These are the activations of a small neural network, seen along a few directions. Each row is one input.
Each table varies a few parts of the input and shows all the possible inputs, shuffled.
Descriptions start from the smaller parts, as in this example, which fits no table here: one of 5 places around a ring, together with either a single point or one of 9 places along a line or (one of 3 separate values, together with one of 6 places along a line).
Shared parts are said once, and a part with two or three values counts as separate values.
In the rows, 128 means zero.

Other details of the inputs vary at random and push rows far along three fixed directions, the same in every table; ignore that.

Rows:
r1: [177 120 155  92  88 134 129  94  93 166 132]
r2: [122 114  45 108 103 128 146  97 134 135 164]
r3: [129 158 227 143 126  96  77 160 102 141  73]
r4: [ 96 136  95 126 185 154 204  93 165 163 178]
r5: [166  41  85 118 120 135 131  89 133 154 112]
r6: [ 83 134  61 119  81 125  73 154 141  76  98]
r7: [111  90  47 113 112  95 119 115 164 138 131]
r8: [155  88  77 148 161 150 170  93 123 122 150]
r9: [ 85 186 140 166 155 124 112 193 145  34 135]
r10: [182  62 154  78  70  93  68 106 127 162 103]
r11: [163 143 190  85 119 170 149  96 106 175 117]
r12: [121 136  98 149 109  84  83 165 139  49 143]
r13: [126 138 170 142 162 113 146 130 123 146 142]
r14: [150 144 164  95 136 140 115 113 113 177  91]
r15: [115 211 230 151 210 150 174 152 103 126 134]
r16: [114 124 104 105 138 172 186  81 144 189 171]
r17: [ 90 168 114 160 136 145 181 158 127 126 163]
r18: [ 99  86  78 121  92  96  71 142 178  71 133]
r19: [ 84 168 124 164 113 130 135 183 148  70 138]
r20: [168 147 168 122  89  89  57 144  78 157  67]
r21: [121 113 136 179 148 145 129 157 130 100 100]
r22: [140  94  97 134 181 181 167 100 142 125 134]
r23: [148 121 148 121 120  85  79 117 104 133 113]
r24: [127 150 164 133 116 139 174 140 112 138 149]
Description of these inputs: one of 4 places along a line, together with either a single point or one of 5 places around a ring.
Question: Which other rows does r12 become when the place on the line of 4 takes its other values? List them by row number.
Answer: r9, r10, r18

Rows:
r25: [148 119 128  70 159 164 186  55 148 182 178]
r26: [124 160 168 179 198 150 179 152 126 106 130]
r27: [131 139 172 109  54  92   4 174 100 111  30]
r28: [153  58  64 100 161 173 178  45 160 174 168]
r29: [101 206 157 174 176 180 218 164 112 117 170]
r30: [119 164 199 135  86  90  46 187 112  92  85]
r31: [217  42 175  70 104 130  83  60  98 221  79]
r32: [ 82 118  56 143 115 136 150 138 160  96 147]
r33: [ 89 137  45 140 104  83  93 155 153  69 139]
r34: [107  61  11 138 126 114 105 117 176  72 142]
r35: [ 95 129  48 140  87 113 104 162 155  55 139]
r36: [124  90 126  88  58  94  30 127 132 136  54]
r37: [135 213 251 172 139 146 164 189  83 128 140]
r38: [167  85 128 102 150 143 183  55 108 167 160]
r39: [206  74 190  87 145 144 126  70 102 213  97]
r40: [ 94 165 106 151 161 116 177 141 149 105 192]
r41: [118 205 224 172 157 131 150 176  82 156 111]
r42: [ 92 137  56 134 126 107 128 137 147 105 143]
Question: What do these inputs look like to the network?
Answer: either a single point or one of 5 places along a line or (one of 3 separate values, together with one of 4 places along a line)
Question: Which other rows does r42 become when the choice among 3 separate values takes its other values? List them by row number.
Answer: r27, r29

Rows:
r43: [159 141 167 129 124 148 160 122  88 181 134]
r44: [ 83 173 103 144 133 141 143 152 133 123 131]
r45: [146  99  95 115 148 140 144  91 150 120 155]
r46: [103 147 118 183 164 145 159 166 119 108 115]
r47: [111 104  90  79 122 131 130  86 175 142 150]
r48: [133 128 152 106  76  93  71 144 119 108  96]
r49: [124  84 115 137 114  81  48 143 141 106  75]
r50: [131 137 154  95 111 153 132 114 134 170 124]
r51: [167 122 163 122 134 155 149 118 107 153 124]
r52: [138 159 190  98 144 150 133 112 117 167 123]
r53: [132 112 129 131  92  75  63 151 121 107 108]
r54: [121 144 113 160 147 149 147 151 131  86 139]
r55: [ 97 157 127 141 128 121 143 147 147  85 157]
r56: [140  90  85 101 121 128 134  89 147 123 160]
r57: [107 151 100 165 133 136 150 155 117 103 149]
r58: [160 138 196 123 135 141 145 120 109 156 145]
r59: [ 98 129 112 165 183 109 139 146 145  88 132]
r60: [141 123 138 130  78 120  69 156 107 104  93]
r61: [128  71  67 114 138 155 136  88 156 126 125]
r62: [105 143 141 171 182 138 153 154 137  76 132]
r63: [144 134 160 134 102  78  73 159 102 115 107]
r64: [122 115  77 105 106 130 161  99 133 152 151]
r65: [141 100 115 136 106  81  60 142 134 104  98]
r66: [106 177 156 148 152 135 157 146 127  94 156]
r67: [133  87  82 106 109 144 143  98 149 133 159]
r68: [ 85 180 122 153 125 137 142 167 131 124 131]
r69: [117 140 147  98  90 100  68 146 132 119  90]
r70: [112 150 127 168 164 135 150 154 148  76 155]
r71: [135 140 139 100 111 142 141 112 115 189 116]
r72: [161 129 227 136 169 158 146 120 109 164 107]
r73: [121 151 159 109 106  83  67 152 118 133  89]
r74: [102 144  94 165 120 130 147 158 128 103 152]
r75: [149 149 194 114 118 158 157 115 104 170 136]
r76: [168 113 138 126 120 141 139 114 101 171 112]
r77: [148 155 188 115 141 111 148 114 104 166 139]
r78: [147  90  69 119 121 139 136  95 130 149 129]
r79: [109  91  66  75 121 102 118  83 176 151 152]
r80: [141  86  80 119 129 152 149 100 155 126 152]
r81: [116 130 119  97  93  83  52 135 134 129  92]
r82: [129 106 116 151 102 119  68 151 106 123  55]
r83: [141 108 130 118  81  92  66 148 121  96 105]
r84: [116 143 106 157 169 113 136 140 137  90 150]
r85: [154 107 166 122 142 158 137 113 112 158  99]
r86: [150  95  96 113 153 107 141  95 142 136 149]
r87: [ 87 179 126 137 138 145 154 159 144 107 143]
r88: [119  96  83  96 119  97 135  89 155 135 160]
r89: [143 148 156 121 115 144 152 114  95 174 125]
r90: [146 132 152 104 109 148 140 108 113 155 131]
r91: [167 135 170 142 137 157 155 121  96 181 121]
r92: [138 162 187 101 129 166 141 116 110 176 118]
r93: [143 123 143 129  99  82  63 146 106 116 102]
r94: [ 96 173 128 164 117 130 152 165 121 112 144]
r95: [132 119 114  98 115 144 162  99 137 146 154]
r96: [133  87  71 105 113 138 148 100 148 125 160]
r97: [124 140 125 154 153 128 142 151 136  79 143]
r98: [149 100 146 121 167 126 122  95 121 159 112]
r99: [103 126 116 168 155 150 141 157 142  89 121]
r100: [101 179 146 153 157 110 148 150 121 102 154]
r101: [102 135 106 179 147 139 139 162 130 108 114]
r102: [127  74  79 114 155 139 131  86 160 113 130]
Question: What do these inputs look like to the network?
Answer: one of 3 separate values, together with one of 4 places along a line, together with one of 5 places along a line
Question: The inputs of r82 and r61 match in every part but the place on the line of 4. If r74 is changed in the same way as r82 into r61, which row does it become?
Answer: r67
Question: The inputs of r49 and r72 match in every part but the place on the line of 4. If r77 is changed in the same way as r49 into r72, which row does it become?
Answer: r48
Question: Which other rows does r54 become when the choice among 3 separate values takes its other values? List them by row number.
Answer: r51, r80
